Each row below is a small network's average activation on inputs in which a field has the value named, seen along a few directions.
Related values have similar rows: they may be neighbours, one step apart, or belong to one group.
(in the rows, 500 means zero)
Strong random noise was added to every row along 4 fixed directions; ignore it. To show where, here is one row again and again, with new noise each time:
[597 414 662 340 554 470 574 477 623 484 492 605 499 504]
[642 433 772 375 620 364 438 568 567 543 613 545 454 544]
[534 607 415 550 450 599 583 387 560 479 540 467 478 510]
[666 462 754 572 389 513 459 502 369 404 608 442 615 583]
[589 406 559 645 549 622 455 454 364 498 608 385 393 501]
[490 563 326 481 457 667 691 324 641 462 437 538 467 461]


Field MADI:
sikit: [435 466 383 474 558 568 567 438 464 582 497 434 349 540]
luko: [366 467 312 545 559 555 500 443 430 423 424 463 508 416]
ver: [514 365 591 541 586 347 415 589 401 622 525 585 503 538]
norev: [480 588 530 452 357 566 504 579 440 369 592 539 708 582]
rab: [546 220 570 527 516 607 487 515 437 513 339 439 560 460]
gigub: [580 301 603 566 390 667 573 394 387 345 466 453 536 464]
tafev: [623 386 621 364 506 439 512 508 545 429 396 504 595 568]
vaka: [516 209 529 746 595 582 234 590 221 556 561 454 387 452]
fari: [440 502 587 402 414 404 621 534 502 362 458 581 651 588]
lopil: [381 797  74 759 431 542 523 392 576 592 518 448 399 382]
migig: [559 377 490 525 547 649 430 512 398 493 501 426 312 527]
mota: [469 699 365 609 256 623 467 474 542 514 462 429 579 542]
kis: [465 478 415 475 329 557 604 428 518 541 397 498 578 496]
lam: [369 621 449 715 412 624 419 528 366 390 481 461 546 525]
zuvu: [491 452 419 606 396 632 546 438 471 539 408 429 459 385]
dolev: [359 559 509 439 451 357 512 493 488 490 470 586 606 513]
gapab: [472 540 475 289 672 392 545 555 639 534 500 521 489 519]
kiv: [507 549 515 603 548 437 448 611 402 449 675 387 442 509]
sefu: [536 473 504 424 354 564 649 444 485 428 232 633 765 453]
zemiz: [434 652 531 594 518 399 404 540 379 465 595 467 494 412]
MADI is arranged as 5 separate groups.
Question: Which other values are in the same group as migig? Give them in the order they are listed.
Answer: sikit, gigub, tafev
Question: Which other values are in the same group as rab? Give them in the order they are listed.
Answer: mota, kis, zuvu
Question: Which other values are in the same group as gapab? Give them in the order they are listed.
Answer: norev, fari, kiv
Question: Which other values are in the same group as zemiz? Give them in the order they are listed.
Answer: luko, lam, dolev
